A small network was shown many inputs. Here are its activations along a few directions, one row for each input.
In each table, some parts of the input vary, and every possible input appears once, in random order.
A made-up example of a description, with smaller parts first: values(2) and (point or ring(11) or (line(4) and ring(8))).
Shared parts are said once, and a part with two or three values counts as separate values.
In the rows, 128 means zero.

Table:
x1: [117 116 105  91 155 111 143 195  94  66 106 114 129  87 170 123 125  93]
x2: [142 199 154 133  84 125 123  47 157 172 146 137 116 169 164 141 107 176]
x3: [143  78 103  78 156  97 108 172  97  67 140 121 115  83 114 102 154 118]
x4: [126 172 159 201  92 146 147  56 191 201 146 141 131 170 120 157 112 142]
x5: [134 204 154 144 104 113 136  40 175 175 140 122 118 170 149 147 120 175]
x6: [133  68 103 100 159 148 125 201  70  95 120 119 163  99 104 115 134 105]
x7: [140  82 111  66 162 110 137 183  82  74 120 114 141  88 127 102 133 110]
x8: [127 192 147 178 100 150 124  59 162 197 141 127 140 181 126 160 121 169]
x9: [131  67 108  88 132  89 106 165  94  67 112 138 100  67 100 104 157 119]
x10: [133 185 166 167  96 109 160  37 204 179 146 135 108 160 144 145 111 147]
x11: [121  87 107 123 160 155 140 215  72  94 106 109 137 100 134 121 133 103]
x12: [128 100 115  88 164 117 152 197  84  72 106 103 115  89 157 108 132 108]
x13: [136  65  96 112 152 135  96 190  84  88 140 126 138  94  91 115 155 113]
x14: [109 166 163 177 111 150 131  53 209 205 136 150 131 202 109 136 110 124]
x15: [110 103  98 125 152 149 130 213  81  87 106 119 152  98 147 136 127  87]
x16: [134 186 146 168  80 162 110  65 144 194 146 143 138 179 141 153 108 171]
x17: [116 179 170 143 115 112 143  35 222 183 135 144 109 191 132 123 108 129]
x18: [125  54 100 122 128 126  93 183  82  88 112 143 122  78  77 117 159 114]
Question: What is each input in this table made of?
Answer: values(2) and (line(4) or line(5))
Question: The inputs of x12 and x11 match in every part but the values(2) part. If x7 is changed in the same way as x12 into x11, which row does it become?
Answer: x6

Table:
x19: [124 113 121 139 153 159 144 168 110 132 125 113 156 133 125 132 123 109]
x20: [132 198 163 146 101 108 142  32 197 177 145 133 109 174 149 139 113 158]
x21: [148 107 123  99 126  93 118 121 117 100 138 127 106  95 113 114 147 147]
x22: [131 150 121  95 132 117 136 146 102 100 119 115 125 116 176 127 118 133]
x23: [132 128 130  97 158 113 160 147 126 104 125 107 130 119 153 115 120 114]
x24: [124 182 157 186  92 157 129  52 179 208 142 142 137 189 123 153 109 154]
x25: [140  92 114 141 121 138 102 141 102 128 139 133 137 109  84 131 149 141]
x26: [121 122 129 118 131 100 144 136 136 100 114 128 103 102 144 123 131 112]
x27: [121  93 118 129 132 145  98 144 122 130 129 145 140 134  90 119 137 113]
x28: [113 108 119 161 126 145 128 158 122 127 115 135 132 116 114 139 133 106]
x29: [122 135 112 138 127 163 120 167  87 127 118 121 151 129 148 143 120 128]
x30: [128 109 128  87 138  99 114 123 137 103 126 137 111 121 118 103 135 120]
Question: The inputs of x20 and x24 match in every part but one. If x23 is changed in the same way as x20 into x24, which row does it become?
Answer: x19
Question: What is each input in this table made of?
Answer: values(2) and (point or line(5))
Question: Change only the values(2) part in x30. List by row number the other rows that result.
Answer: x27

Table:
x31: [131  73  99  85 156 162 106 207  63  92 119 120 154 118 123 118 134  97]
x32: [119  63  98 148 141 137 130 208  80  91 111 118 133  73  89 141 160  94]
x33: [130 174 136 184  73 147  80  47 170 194 161 160 137 175 104 161 128 164]
x34: [118  83 105  99 151 101 127 191 104  50  92 129 100  67 150 110 139  95]
x35: [140  89 108  43 159 113 122 184  80  63 119 113 122 101 152 103 135 105]
x36: [126 167 174 135 112 101 133  24 211 180 135 140  87 183 110 112 126 157]
x37: [139  74  96  96 166 148 109 197  62  94 121 112 173 101  96 115 141 126]
x38: [148  90 105  55 170  99 124 173  78  65 121 105 142  83 125 100 142 135]
x39: [140 191 145 143  75  97  96  23 187 164 161 152 106 159 132 146 128 172]
x40: [117 151 164 176 109 150 118  48 195 210 135 148 119 199  82 128 126 148]
x41: [118 169 165 185 110 154 158  55 210 210 144 147 156 194 123 148  93 113]
x42: [132 189 156 194  67 170 134  61 139 209 129 140 137 172 142 165 102 177]
x43: [145  61 102 126 154 149 122 205  71  98 145 118 147  86  96 113 144 118]
x44: [142 206 165 152  68 120 149  39 156 180 129 134 106 156 170 150 102 186]
x45: [125 229 157 151 122 118 159  56 189 173 141 107 115 183 185 150 109 158]
x46: [128  78 106 107 146  87 146 183  94  62 110 112 102  55 119 127 161 102]
x47: [127 186 174 144 112 105 174  32 227 180 145 139 125 178 152 133  93 121]
x48: [114 212 148 193 120 169 143  78 172 202 141 113 146 198 157 165 109 150]
x49: [155  78 111  85 158  99 137 180  86  69 145 110 116  69 125  98 144 125]
x50: [108  67  97 141 147 151 111 215  89  78  93 135 131  84 120 124 138  87]
x51: [112 101 108  68 152  94 126 194  84  62 109 129 115  83 146  96 132  98]
x52: [103  85 100 109 147 143 110 218  69  90 109 136 146 100 116 111 131  90]
Question: What is each input in this table made of?
Answer: values(2) and (ring(5) or ring(6))
Question: The inputs of x34 and x50 match in every part but the values(2) part. If x49 is changed in the same way as x34 into x50, which row does it become?
Answer: x43
Question: Change only the ring(5) part in x47. List by row number the other rows that result.
Answer: x36, x39, x44, x45
Question: Change only the ring(5) part in x33. List by row number the other rows that result.
Answer: x40, x41, x42, x48

Table:
x53: [132  52  95  61 171  94 124 219  68  36 112 116 118  55 119  92 152  95]
x54: [149 136 124 132 111 169  99 122  89 159 147 127 153 152 119 135 125 169]
x55: [113 143 138 170 139 163 166 146 130 156 111 111 141 146 141 144 115 118]
x56: [125 152 147 121 144 106 178 118 149 122 112 106 105 126 165 123 118 125]
x57: [139 131 113 174 104 147  97 119 112 149 149 130 140 122  97 156 148 160]
x58: [116 164 121 137 123 160 124 139 105 145 114 122 160 151 155 150 112 135]
x59: [105 112 133 161 132 150 104 116 168 161 131 149 131 165  83 124 135 105]
x60: [117 122 143 112 137  93 116  88 187 126 132 144  95 145 106 104 139 113]
x61: [122 120 139 157 142 152 148 120 160 165 139 130 161 157 101 132 116 103]
x62: [150 140 123 125 107  90 110  92 131 116 151 125 104 103 120 137 152 166]
x63: [160 146 133  84 115 111 111  96 108 125 149 122 117 132 141 113 128 178]
x64: [124 168 135 111 129 108 157 129 140 107 123 119 110 124 198 130 107 117]
x65: [121 104 131 172  91 149 104 112 131 160 123 160 129 130  81 138 133 132]
x66: [113 158 125 160 124 166 145 155 121 140 122 124 146 144 175 151 103 108]
x67: [134 129 148 108 147  96 160  92 180 131 140 126 125 137 124 112 120 111]
x68: [127 174 130  88 127 103 136 112 124 111 115 117 125 131 177 129 115 143]
x69: [123  40  85 108 167 153 111 244  50  68 109 120 153  75  99 116 149  86]
x70: [133 113 141 123  95  92 116  85 151 125 124 155  93 111 104 117 137 140]
Question: The inputs of x61 and x67 match in every part but one. If x66 is changed in the same way as x61 into x67, which row does it become?
Answer: x64
Question: What is each input in this table made of?
Answer: values(2) and (point or ring(8))
Question: Change only the values(2) part in x62. List by row number the other rows that result.
Answer: x57
